A small network was shown many inputs. Here are its activations along a few directions, one row for each input.
In each table, some parts of the input vary, and every possible input appears once, in random order.
A made-up example of a description, with smaller parts first: one of 2 separate values, together with either a single point or one of 11 places along a line or (one of 4 places along a line, together with one of 5 places around a ring).
Shared parts are said once, and a part with two or three values counts as separate values.

Other details of the inputs vary at random and push rows far along two fixed directions, the same in every table; ignore that.
To show where, the next rows are all for the same input, with only those details redrawn:
[ -7 -15   1  11   6  10  -1  -3   8  -8 -12  -9 -17  -2   9]
[ -7 -15   1  12   6  11  -2  -3   8  -7 -12  -9 -16  -2  10]
[ 14  -6   1 -13  19  -7 -26 -10  36  -6  15   2  36 -20  -9]
[ 15  -7   1 -14  19  -7 -27 -10  37  -6  15   2  37 -19  -9]
[  3 -18 -39  -7 -30 -22  36  17 -37 -29 -17  12   0   5   6]
[ -7 -15   1  12   6  10  -2  -3   8  -7 -13  -9 -16  -2   9]
[ -6 -15  -1  10   5   8   0  -2   7  -9 -12  -7 -14  -2   8]
[ -7 -15   1  12   6  10  -2  -3   8  -8 -12  -9 -17  -2   9]

Table:
R1: [ -6 -12  -1  10   4   5   1  -2   7  -8  -2  -8 -11   2   4]
R2: [-12  -7  12   1  -1  12   4 -14  -8   1  -5  -9 -12   1   1]
R3: [ -7  -9   2  20   9   9   7   0   6   4   3 -17 -12  14   4]
R4: [-11 -11  10  -3  -3  18   1 -15  -7  -5 -18  -2 -10  -7   4]
R5: [  8  16   5 -11  11 -10 -27   2  28  16  22   8  30 -25 -24]
R6: [-23   6  10   9 -17   5  -5  -7   2   3 -14  -8  -9  -1   2]
R7: [-12 -14  11  -5  19  15  -8   0  -7  -4 -16  12 -21  -5  13]
R8: [-19  10  10  17 -13   1   2  -6   2  13  -6 -13  -6   9  -1]
R9: [ -2  13   2  -6   1  -3 -13   7  15   8   6  11  10 -22 -14]
R10: [ 24   8   3  18   1  11   1   6   1   5  12 -10 -14  22  16]
R11: [-11  12   4  15  -1   5   5  11   1  18  -2  -3 -18  -2  -7]
R12: [ 18   5  -1  -6  24  -9 -16  -7  36   7  32  -8  42   2 -19]
R13: [  2 -12  -3   1   7   1  -6  -4  14  -9  -4  -2   4  -7   2]
R14: [ 28  11 -25 -12 -41 -13  41  11 -57 -13  -1  15  -4  23  10]
R15: [-13 -11  13  -4  19  13  -5   1  -6  -4  -8  10 -23   1  10]
R16: [ 20  13  19   4  17  15  -5   8 -15   8   6   7 -27  18  23]
R17: [ 25   6 -32 -43   0 -44  20  17 -29 -15  23  31  50   4 -16]
R18: [-19  15   6  17  -9   4   3  -7   4  16  -4 -18 -10  15  -2]
R19: [-10  -5  12   0  21   6   5   3 -10   3   1   3 -18   8   9]
R20: [  2  -4  10 -17  26  -4 -16  -1   4  -1  13  12  11  -7  -4]
R21: [  8  27  13  19 -19  10  -7  -1  -1  17   3  -9 -17  19  14]
R22: [ -9   1   6   2   3  12  12 -12  -6   9   0 -15 -11  12  -1]
R23: [  0  14 -32   0 -28 -21  39  27 -36   3  -6  11  -5  11 -13]
R24: [ -3   2 -38 -10 -40 -24  32  29 -44 -13 -22  25  -3 -13  -2]
R25: [ 18  26  12  17  -7  13  -4  17  -2  25   4  -1 -29   9   8]
R26: [-20   3   7   5 -18   4  -8  -7   2   1 -20  -7  -3  -9   5]
R27: [ 11  13 -29 -27 -37 -47  10   5 -17 -14  11  21  57  -6 -24]
R28: [ 11   5  13 -21  15  -3 -17 -21  24  10  26   0  42 -10 -18]
R29: [ -7 -12   3  18   8   8   2  -2   5  -3   0 -14 -16   8   3]
R30: [  9   0  12 -29  10  -2 -23 -22  22   0  18   6  42 -20 -17]
- The inputs of R1 and R15 match in every part but one. If R3 is changed in the same way as R1 into R15, which row does it become? => R19
- What is each input in this table made of? => one of 5 separate values, together with either a single point or one of 5 places along a line
- Which other rows does R24 become when the choice among 5 separate values takes its other values? List them by row number. => R4, R7, R13, R26
- Which other rows does R11 become when the place on the line of 5 takes its other values? List them by row number. => R5, R9, R23, R24
